A small network was shown many inputs. Here are its activations along a few directions, one row for each input.
Each table varies a few parts of the input and shows all the possible inputs, shuffled.
A made-up example of a description, with smaller parts first: one of 2 separate values, together with either a single point or one of 9 places along a line or (one of 4 places along a line, together with one of 8 places around a ring).
Shared parts are said once, and a part with two or three values counts as separate values.
(in the rows, 128 means zero)

Other details of the inputs vary at random and push rows far along two fixed directions, the same in every table; ignore that.

Rows:
row 1: [146 160 177 106 132 121 101 108 108  95  99 126]
row 2: [ 99 117 216  85 100 152   6 116  83  68 177 159]
row 3: [ 69  82  55 106  89 134 179 132 162 233 189  93]
row 4: [157 155 124 162 177 137 177 143 207 141  92 132]
row 5: [126 150 120 176 142 108 200 140 137 128  48 143]
row 6: [154 136 188 127 160 114 121 115 150  85 152 162]
row 7: [146 143 151 121 177 130 124 106 128  65 153 146]
row 8: [ 33  98  62 158 101 141 166 102 146 203 170 106]
row 9: [168 142 182 141 132 146  85 143 120  89 121 128]
row 10: [175 119 120 138 147  97 214 145 139 148  70 159]
row 11: [ 66  91  27  99 107 148 174 124 139 200 189  83]
row 12: [ 85 120 201 101  79 129  44 129  86  47 201 162]
row 13: [192 102 163 115 114 126  96 137 143  58 124 136]
row 14: [158 142 194 105 152  92 122 147 120  92 138 160]
row 15: [171 125  87 130 161 113 214 136 116 119  69 147]
row 16: [172 148  90 178 160  97 176 144 136 132  58 147]
row 17: [143 153 184 114 144 121  98 112 104  94  98 121]
row 18: [152 120 182 103 143  99 126 140 133  86 116 173]
row 19: [146 163 129 168 169 127 174 128 133 156  50  97]
row 20: [ 77 118 208  89  95 108  38 134  70  59 192 169]
row 21: [182 163 121 174 137 147 171 142 155 148  74 104]
row 22: [114 153 175 161 140 147  91 133 147  62 125 156]
row 23: [ 43  90  53 128 104 159 146 116 133 247 139  74]
row 24: [180 156 127 157 156 122 174 135 139 145  69  79]
row 25: [106 115 172  71 142 158  22 121 127  35 209 158]
row 26: [152 174 121 170 143 146 178 125 148 158  54 118]
row 27: [ 54  79  58 118  94 157  49 121 148 172 223 124]
row 28: [156 161 103 133 187 108 198 144 129 127  91 119]
row 29: [177 172 103 179 172  88 172 153 126 137  79 133]
row 30: [152 139  91 132 176 115 203 137 139 121  70 132]
row 31: [ 73  75  94  70  62 143  79 110 114 184 203  75]
row 32: [ 67  75  47 132  95 161 142 133 139 244 160  57]
row 33: [175 167  99 202 179 111 169 119 152 129  96 138]
row 34: [ 48  93  96  65  57 150  81  94 113 189 186 104]
row 35: [ 47  94  96  72  52 159  79  98 117 190 187 112]
row 36: [ 94  83 197  82  71 113  46 122  57  46 172 199]
row 37: [ 80  94  34 114  62 161 154 120 154 246 162  67]
row 38: [188 169 118 151 131 129 175 130 151 146  73  94]
row 39: [184 118 143 137 128  97 103 136  82  68 108 191]
row 40: [166 137 185 133 143 129  87 139 109  88 118 109]
row 41: [176 157 155 148 133 110  91 140 110  66 144 155]
Each input here is: either a single point or (one of 2 separate values, together with one of 8 places around a ring) or (one of 4 separate values, together with one of 6 places along a line).
Which other rows does row 26 become when the choice among 2 separate values takes its other values? List them by row number. -> row 21
Which other rows does row 20 become when the choice among 4 separate values takes its other values? List them by row number. -> row 14, row 28, row 29

Rows:
row 42: [193 139  82 172 131 104 204 147 149 194  44  97]
row 43: [ 46 102  60 143 103 167 143 104 178 252 156  53]
row 44: [ 72  94 139  98 105 120 110 115 142 111 218 169]
row 45: [ 69 111 144 122 102 175  72 109 134 139 180  97]
row 46: [ 89  79 104  93 102 134  72 110  90 106 158 153]
row 47: [193 163  47 176 159 144 209 135 185 181  57  70]
row 48: [200 186 170 184 194 102 125 123 131  15 114 184]
row 49: [102 113 184  80 102 103  93 129 102  60 155 195]
row 50: [118 149 204 116 123 146  28 113 133  89 167 126]
row 51: [204 143 188 166 183 113 115 152 139  50  75 184]
row 52: [ 82 105  94 111 120 135  69 118 127 102 199 152]
row 53: [ 70 104 124  75 141 127  92 124 123 119 198 138]
row 54: [187 209 211 168 149 128 113 134  99  52  52 150]
row 55: [185 187 205 143 216  95 144 133 126  31 113 169]
row 56: [177 149  98 144 123 117 234 134 166 181  43 100]
row 57: [110  92 193  74 105 120  89 121 104  65 139 191]
row 58: [ 79  80  49 157 115 114 158 135 148 204 188 131]
row 59: [202 180 208 112 182 106 138 139  86  49  71 153]
row 60: [177 152  82 165 149 134 247 136 195 182  74  92]
row 61: [183 161 193 165 142 101 132 171 101  29  68 145]
row 62: [130  82 176 102 112 112  60 134  84  76 140 184]
row 63: [111 151 199 108  98 124  36 119  91  96 142 143]
row 64: [173 154  86 132 160 112 223 131 143 191  49  69]
row 65: [ 90  90  63  82 109 126 166 116 113 213 153  68]
row 66: [119 113 177 123 113 133  58 160 117  47 177 132]
row 67: [ 82  96  99 115 101 107  91 105  82 102 195 162]
row 68: [107  91  33 107  80 142 139 115 127 206 133  78]
row 69: [117  88 126 113 101 140  73 144 117 141 189 143]
row 70: [189 206 208 182 173 153 115 130 140  52  73 131]
row 71: [ 48  99  79 133  84 146 144 105 136 240 127  70]
row 72: [ 80  98  97 101 100 117  78 117  88 101 174 161]
row 73: [186 200 219 172 151 135 119 129  98  47  47 146]
row 74: [124  92 112  88  84 133  70 111  86 111 178 121]
row 75: [ 52 124  48 142 100 159 134 117 171 252 158  64]
row 76: [185 175 219 144 160  78 164 134 112  21  83 208]
row 77: [118 160 188 119 115 152  30 123 120  83 170 134]
row 78: [ 59  78  55  95 146 146 162 119 155 208 158  95]
row 79: [ 69 108 149 120 105 167  68 104 142 148 180  93]
row 80: [191 205 231 164 160 111 104 127 116  63  46 144]
row 81: [ 95 104 132  69 130 148  90 124 114 134 196 115]
row 82: [ 75  82  27 130 125 156 137 114 157 184 155 111]
row 83: [136 159  99 153 185  88 239 132 122 151  76 125]
row 84: [177 162  74 146 180 131 227 135 182 198  65  54]
row 85: [ 71  95 136  85 104 128  97 126 146 108 199 169]
row 86: [140 191  65 209 159 159 217 136 181 203  57  74]
row 87: [151 142  64 198 169 109 212 159 174 175  77 135]
row 88: [ 74 129 136 109  78 142  65 117  95 150 158 121]
row 89: [128 101 108  98 103 151  65 115 122 111 200 110]
row 90: [175 148  98 152 130 115 244 133 157 172  53 107]
row 91: [136 135  89 137 182 113 226 132 133 168  46 114]
row 92: [113  83 131 100  82 124  78 138  83 140 169 151]
row 93: [136  89 133 100  89 132  57 137 131 140 184 117]
row 94: [180 155  84 157 143 135 237 138 204 189  61  85]
row 95: [ 93  91 150  69  72 135 103 124  99 124 172 157]
row 96: [ 90 100  26 129 110 164 140 122 146 199 168  96]
row 97: [134  84 128 110  95 131  69 136 123 137 197 122]
row 98: [ 72  77  50 129  95 107 152 142 117 202 147 136]
row 99: [239 159 199 155 148  92 121 147 102  57  73 157]
row 100: [225 185 201 125 199 117 137 134 133  51  94 119]
row 101: [129 156  87 141 180  98 227 140 128 158  62 123]
row 102: [106  99 107  93  89 141  74 118  80 117 171 141]
row 103: [139 132  84 165 168 135 241 135 201 171  59 133]
row 104: [104 126 214 113 100 140  51 108  91  84 136 131]
row 105: [210 179 208 140 166 130 148 143 149  46  85 174]
row 106: [ 64 103 151 112  78 157  79 108  93 139 153 109]
row 107: [ 92  78 122 117  92  93  97 130  86 129 191 169]
Changing only one part turns row 107 into row 58. The same change can be made to row 92. Which row results? -> row 69
Changing only one part turns row 59 into row 81. The same change can be made to row 72. Which row results? -> row 52
Describe the family of inputs behind these rows. -> one of 2 separate values, together with either a single point or one of 8 places around a ring or (one of 4 separate values, together with one of 6 places along a line)
Which other rows does row 63 become when the place on the ring of 8 takes its other values? List them by row number. -> row 54, row 71, row 73, row 80, row 88, row 104, row 106
Which other rows does row 82 become when the place on the line of 6 takes its other values? List them by row number. -> row 47, row 48, row 52, row 89, row 96
Start at row 55 and move only the place on the line of 6, one step at a time. The first step leads to row 53. Which rows follow, in order? -> row 78, row 81, row 100, row 84

Rows:
row 108: [176 164 107 169 142 128 148 132 136 128  93 109]
row 109: [118 122  74 128 151 144 170 123 170 194 130  84]
row 110: [113 159 109 179 125 137 189 127 154 197  69  96]
row 111: [148 118  79 153 129 114 180 141 121 166  83 116]
row 112: [140 134  93 143 153 143 186 131 187 167 129  95]
row 113: [ 85 101 175 100 113 121  64 127 109  63 200 186]
row 114: [121 156  80 168 152 109 212 129 130 160  82 126]
row 115: [114 139  86 169 149 113 211 134 128 177  64 117]
row 116: [153 119 122 139 106 111 150 137 117 144  97 138]
row 117: [160 115 224  71 138 113  57 131 114   9 189 189]
row 118: [154 118 107 151 135 116 145 144 141 111 128 156]
row 119: [191 212 213 171 180 118 112 127 117  31  78 153]
row 120: [ 81  74 130  59  72 121 100 121 107 160 181 123]
row 121: [216 195 208 132 177 121 115 129 123  39  92 134]
row 122: [ 79 121 146 119 129 144  66 116 126 117 177 136]
row 123: [175 177 194 159 190 101 133 136 120  42  79 188]
row 124: [100  89  72 110  91 121 118 125 103 154 172 128]
row 125: [127 105 173  97  91 140  21 125  88  87 175 129]
row 126: [151 138 111 114 147 110 173 129 124 128 114 124]
row 127: [158 134 113 125 172 114 180 133 148 131 102 132]
row 128: [187 158 178 151 119 127 104 137 124  99  86 130]
row 129: [ 41  85  92  84  69 177  80 100 129 172 181  98]
row 130: [ 64 110 133 116 100 148  80 117 107 151 163 108]
row 131: [214 159 191 147 174 100 101 144 111  22  90 190]
row 132: [118 106  79 111 130 120 186 132 126 188 107  96]
row 133: [ 61  94 141 101  77 120 102 118 100 149 162 146]
row 134: [126 129 102 119 132 144 155 129 138 181 111  74]
row 135: [148 133  84 174 135 140 153 139 170 153 121 112]
row 136: [ 39  91 110 114  94 154  75 117 143 153 220 124]
row 137: [118 106 131 113 114 141  51 124 122 112 179 133]
row 138: [ 70  86 123  76  84 147  91 108 106 119 161 145]
row 139: [150 149 114 138 127 137 185 132 157 190  81  82]
Changing only one part turns row 110 into row 133. The same change can be made to row 137. Which row results? -> row 131
Describe the family of inputs behind these rows. -> one of 2 separate values, together with either a single point or (one of 3 separate values, together with one of 5 places along a line)
Which other rows does row 111 become when the choice among 2 separate values takes its other values? List them by row number. -> row 125
Which other rows does row 112 become when the choice among 3 separate values takes its other values? List them by row number. -> row 135, row 136
